A small network was shown many inputs. Here are its activations along a few directions, one row for each input.
Each table varies a few parts of the input and shows all the possible inputs, shuffled.
A made-up example of a description, with smaller parts first: ring(5) and (point or (values(2) and line(4)) or line(9)).
Shared parts are said once, and a part with two or three values counts as separate values.
(in the rows, 128 means zero)

Other details of the inputs vary at random and push rows far along three fixed directions, the same in every table; ignore that.

Rows:
R1: [123  73 124 125  90  65 142 101 147  56 101]
R2: [179 132 123 119 149 121 109  77 207 169 206]
R3: [112 134  97 176 110 166 148 116 145 147  79]
R4: [125 130 118 125 125 119 127 133 120 101 126]
R5: [ 94 143 161 108 161 172 132 181  52 129 123]
R6: [118  91 105 129  89  66 136 116 153  58 103]
R7: [129  79 157 106 113  56 103 140 140  63 111]
R8: [138 109 118 140 123 111 126  95 179 120 123]
R9: [151 136 106 143 129 127 137 107 148 115 141]
R10: [126 149 112 142 124 149 137 147 108 165  92]
R11: [117 132 104 145 106 146 147 136 121 127 112]
R12: [147 131 110 134 110 117 132 125 158 124 103]
R13: [128 128 183  77 177 121 104 171  89 119 131]
R14: [142 156 131 117 140 173 131 130  99 189 171]
R15: [110  96  89 177  81 114 180 103 140  89  62]
R16: [139 149 127 121 138 155 108 121 138 163 152]
R17: [131  97 130 116  97  91 133 111 141  68 113]
R18: [120 132  85 180 112 133 165 112 132 120  91]
R19: [119 146  99 172 114 166 162 143 123 153  60]
R20: [149 143  85 150 108 133 145 107 169 144 150]
R21: [ 91 111 103 163 107 131 141 127 121 125  57]
R22: [107 142 128 155 130 152 143 130 121 159 100]
R23: [115 138 126 133 142 134 132 143  83 128 121]
R24: [113 129 148 145 138 152 127 168  91 144 102]
R25: [104 131 107 145 114 141 125 127 121 146  95]
R26: [153 144 134 135 124 151 111 140 132 161 146]
R27: [124 135  99 163 118 155 166 122 134 153 127]
R28: [115 129 148 101 152 135 126 155  91 136 154]
R29: [ 86 120 169 105 145 115 110 159  78 111  94]
R30: [137 154 150 121 162 159 116 125 128 179 165]
R31: [134 130 109 131 114 124 136 121 141 137 146]
R32: [140 117 152  97 138  91 100 110 155 122 158]
R33: [146 148 113 130 148 140 130 122 127 165 172]
R34: [129 133 165  96 154 156 128 142  87 129 157]
R35: [124 112 170  77 162 101  87 136 118 115 158]
R36: [117 130 140 120 125 120 113 128 122 136 118]
R37: [140 139  93 149 116 124 134 110 134 132 131]
R38: [129 106 149 104 113  77 101 114 158  74 120]
R39: [153 101 165  76 143  61  98 131 148  87 140]
R40: [144 105 134 103 122  72 108 115 143  52 135]
R41: [ 84 143  95 193  98 171 168 130 116 145  42]
R42: [ 97 141 140 111 148 141 122 168  58 123 119]
R43: [117 149 113 151 148 163 152 140  97 155 129]
R44: [121 116 172  98 141 106 103 133 130  90 126]
R45: [103 122  90 162 105 124 162 130 125 123  94]
R46: [197 137 119 123 137 129 136  74 203 176 234]
R47: [172 137 101 134 107 136 137  90 182 156 180]
R48: [148 126 102 137 112 122 116  91 179 153 139]
R49: [129 127 156 114 135 128  99 161  98 137 132]
R50: [116 130 157 133 136 152 117 172  91 129 103]
R51: [153 145 123 131 132 161 143 115 141 161 171]
R52: [128 106 167  74 136  96 105 143 102  90 154]
R53: [111 149 114 149 116 155 129 127 118 169 108]
R54: [154 151 135 118 157 162 107 114 152 174 178]
R55: [120  97 123 124 107  83 141 120 153  54 113]
R56: [174 138 112 131 140 121 137  94 185 153 206]
R57: [128 111 125 124 126  99 133 122 138  72 123]
R58: [107 132 176  85 160 146  88 164  79 121 127]
R59: [110 137 174  88 164 152 121 167  57 151 155]
R60: [114 143 120 143 113 142 127 126 128 137 101]
Description of these inputs: ring(5) and (values(2) or line(4) or line(6)).
Changing only the ring(5) part turns R3 into R8. The same change can be made to R55. Which row results?
> R56
Change only the ring(5) part in R17. List by row number the other rows that result.
> R1, R14, R15, R34
Change only the line(4) part in R58. List by row number the other rows that result.
> R16, R38, R60
A walk changes only the line(6) part. It starts at R17 and steps to R47. List the rest of the walk in order.
> R11, R20, R4, R40
Change only the line(6) part in R14. List by row number the other rows that result.
> R6, R31, R37, R42, R52

Rows:
R61: [124 100 142 127 114  93 109 126 143  83 100]
R62: [181 118 169  63 160  87  89 140 134 109 216]
R63: [126 159 122 149 137 173 124 127 121 192 126]
R64: [ 87  90  95 148  74  66 143 132 124  48  54]
R65: [155 128 166  68 174 105 101 116 139  96 225]
R66: [162 140 147  93 154 108 105 141 128 117 183]
R67: [ 95 152 140 139 147 181 118 165  71 162  90]
R68: [143 148 128 140 156 180 156 140 102 174 169]
R69: [169 134  81 148 107 106 146  94 179 126 140]
R70: [153 136 174  81 162 117  91 126 139 140 175]
R71: [143 118 112 139 109 108 125  88 178 134 118]
R72: [146 125 114 140 117 127 121 105 180 153 138]
R73: [124 149  99 172 112 163 141 110 149 184 106]
R74: [181 122 102 132 128 103 150  72 199 112 183]
R75: [114  88 184  71 158  84 128 153  83  45 135]
R76: [148  90  97 148  96  90 158  82 183  91 147]
R77: [158 127 179  80 164 119  72 135 133 131 185]
R78: [112 160 128 146 142 177 122 144 102 182 111]
R79: [132 144  76 153 105 126 146 113 139 132 110]
R80: [124 137 177  87 169 148  87 151  94 150 154]
R81: [146 162  90 169 120 167 159 137 122 193 139]
R82: [136 129 183  70 171 123  91 145 118 135 161]
R83: [131 170 159 122 164 178 110 152  99 194 158]
R84: [172 113  94 133  71 102 150  70 199  97 146]
R85: [106  96 130 137 103  91 122 125 133  76  59]
R86: [126 121 128 131 121 119 121 124 162 136 117]
R87: [113 115 159 117 134 112 108 148 113  96 102]
R88: [ 84 101 111 170 103 122 185 147  96  75  53]
R89: [110  79 101 147  78  57 158 128 130  41  45]
R90: [126 175  77 167 121 175 149 135 114 183 126]
R91: [159 121  96 140 111 101 144  70 198 123 190]
R92: [157 113  90 146  88  84 141  96 182 121 148]
R93: [154 119 133 117 130 112 112 110 183 133 151]
R94: [148 116  97 138 118 111 144  87 177  95 160]
R95: [128 168 161 109 174 192 107 149  83 215 158]
R96: [131 164 112 166 130 183 130 130 127 202 123]
R97: [117 101 140 117 137 105 141 139 113  55 117]
R98: [156 129 145  69 147  91  90 122 128 125 201]
R99: [ 89 113 166 109 140 132 106 164  81 110  88]
R100: [ 52 111 104 174 101 151 195 156  48  99  27]
R101: [126 125 124 135 124 136 122 130 152 147 115]
R102: [130 173  79 164 126 183 143 139 108 186 131]
R103: [123  88  92 149  90  84 153  86 174  66 124]
R104: [172 124 129 106 101 112 126  96 178 107 185]
R105: [128 170 114 164 132 183 140 131 133 204 123]
R106: [ 72 145 139 161 129 174 136 176  56 146  50]
R107: [122 148  99 169 113 164 144 118 153 189 108]
R108: [140 121  88 168 101 127 173  90 168 140 149]
R109: [107 104 133 138 107  98 125 127 126  86  66]
R110: [ 87 103 126 143 106 109 132 131 108  87  38]
R111: [ 74 138 109 147 117 156 139 177  48 130  74]
R112: [125 147 170  89 172 150  91 148  89 155 145]
R113: [114 165 109 168 134 199 133 140 100 204 103]
R114: [128 133 114 155 113 137 133 122 152 140 102]
R115: [ 91  95  95 161  78  98 154 148 101  78  50]
R116: [ 97  97 189  65 126 111 106 179  56  35 109]
R117: [135 141 144 109 150 147 111 133 135 174 144]
R118: [104 115 193  74 161 111  92 168  95  96 123]
R119: [148 164  97 152 136 170 141 143 116 173 145]
R120: [176 116  86 136  93  83 138  81 193 137 166]
R121: [ 89 119 184  94 153 128  99 169  72 112 103]
R122: [151 131  82 148 116 122 158  73 179 122 157]
R123: [103 110 174  91 161 110 128 163  78  55 129]
R124: [136 131 180  85 161 116  93 138 115 127 154]
R125: [129 113 171  62 165  98 108 123 107  90 195]
R126: [127 155 120 141 137 172 131 128 128 198 125]
Describe the family of inputs behind these rows.
> values(3) and (point or (values(2) and ring(5)) or ring(11))
Changing only the values(3) part turns R104 into R84. The same change can be made to R86. Which row results?
> R117
A walk changes only the ring(11) part. It starts at R71 and steps to R110. List the rest of the walk in order.
> R112, R85, R109, R124, R70, R82, R117, R126, R95
Change only the values(3) part in R74. List by row number the other rows that result.
> R97, R123
Change only the ring(5) part in R100. List by row number the other rows that result.
> R74, R75, R122, R125
